A small network was shown many inputs. Here are its activations along a few directions, one row for each input.
In each table, some parts of the input vary, and every possible input appears once, in random order.
Descriptions start from the smaller parts, as in this example, which fits no table here: ring(8) and (point or (values(2) and line(4)) or line(9)).
Shared parts are said once, and a part with two or three values counts as separate values.

Other details of the inputs vary at random and push rows far along two fixed directions, the same in every table; ignore that.

A family of inputs:
x1: [  1  -5 -11   5   1  27   8  -3  -1   9   8]
x2: [ -7  13  25  -9   5  -9   1  21  46 -16 -24]
x3: [  4  26  43 -10  10 -40   2   6  11 -14 -28]
x4: [-18 -65 -12  42 -25 -10 -82  24 -19  14  43]
x5: [  3 -12   6   0  -2  30   7  -1 -22   4   2]
x6: [  1   5  21 -17   5 -18  -2  23  33 -25 -33]
x7: [  6  -8 -42   0  -1  31  21 -23 -13  12  12]
x8: [  2   5  26 -20   2 -16   1  24  25 -25 -37]
x9: [  5 -10  19 -12  -3  -1  -1  15   0 -19 -22]
x10: [ -2  -4 -17   5   0  26   7  -8   8  11  12]
x11: [  5  31 -30 -22  14  25  58 -34 -27  11   8]
x12: [-13   9  10  -8   0 -26  -5  13  25 -10  -7]
x13: [ 11   9 -24  16   2   6  11 -28 -28  21  26]
x14: [  1  20   5   8   1 -30 -11  -4  19   1   3]
x15: [ 10  -9 -35  -1   0  33  23 -19 -21   9  10]
x16: [  9   3  -8  15   1  -5  -6 -17 -22  14  19]
x17: [ -9   1  21  -9   0 -15  -4  10  -6 -12 -11]
x18: [ 3 -6 -6  2  1 29  5 -3 -6  8  8]
x19: [ -2  -2  22  -5   0   7  -5  17  11  -7 -15]
x20: [  4 -15 -25   2  -5  20   7  -9  -6   2   5]
x21: [ -3 -61   6  52 -24 -20 -89  15 -35  18  39]
x22: [  1  35 -39 -22  11  21  60 -38 -12  15  13]
x23: [-11   7  20 -11   1 -22  -7  16   8 -12 -16]
x24: [  1  33  24  -3   7 -43   0   5  32 -11 -16]
Description of these inputs: line(4) and line(6).
Changing only the line(4) part turns x20 into x12. The same change can be made to x15. Which row results?
Answer: x4
Which other rows does x24 become when the line(6) part takes its other values? List them by row number.
Answer: x3, x13, x14, x16, x21
Which other rows does x5 become when the line(6) part takes its other values? List them by row number.
Answer: x1, x2, x10, x18, x19

A family of inputs:
x25: [ 19  -1 -23 -15   5  45  46 -19  -3 -11 -28]
x26: [-31  -5  65  -8   3 -90 -57  51  10 -32 -27]
x27: [  5   5  76  20  -4 -68 -64  38  47 -13 -29]
x28: [  13 -115  -42   56  -46   67  -62   -3  -90   27   56]
x29: [ 14  34 -22 -28  11 -23  57 -38 -24  -1  -9]
x30: [ 23 -65 -49  80 -24  39 -69 -38 -62  50  79]
x31: [   2 -104  -68   48  -27   81  -57    3  -57   37   61]
x32: [-12 -26  84 -20 -10 -27 -53  71  24 -50 -42]
x33: [ -9 -12  27   3  -6 -91 -65  37  56 -36 -27]
x34: [  9  70 -52 -43  22   0  90 -36   4   1  -7]
x35: [-18  73 -45 -49  14  15  98 -41  12   3  -3]
x36: [ -7  61  -7 -12  19  30  74 -32  26  15  12]
x37: [ 21  63 -16  -7  25  22  68 -31  16  17   6]
x38: [-16  12  95  15   3 -62 -64  49  22 -13 -27]
x39: [-11  10 -24 -40  15  62  57 -11  17   5 -14]
Changing only one part turns x27 into x28. The same change can be made to x37. Which row results?
Answer: x31
Describe the family of inputs behind these rows.
Answer: values(3) and line(5)
Which other rows does x36 become when the values(3) part takes its other values? List them by row number.
Answer: x35, x39
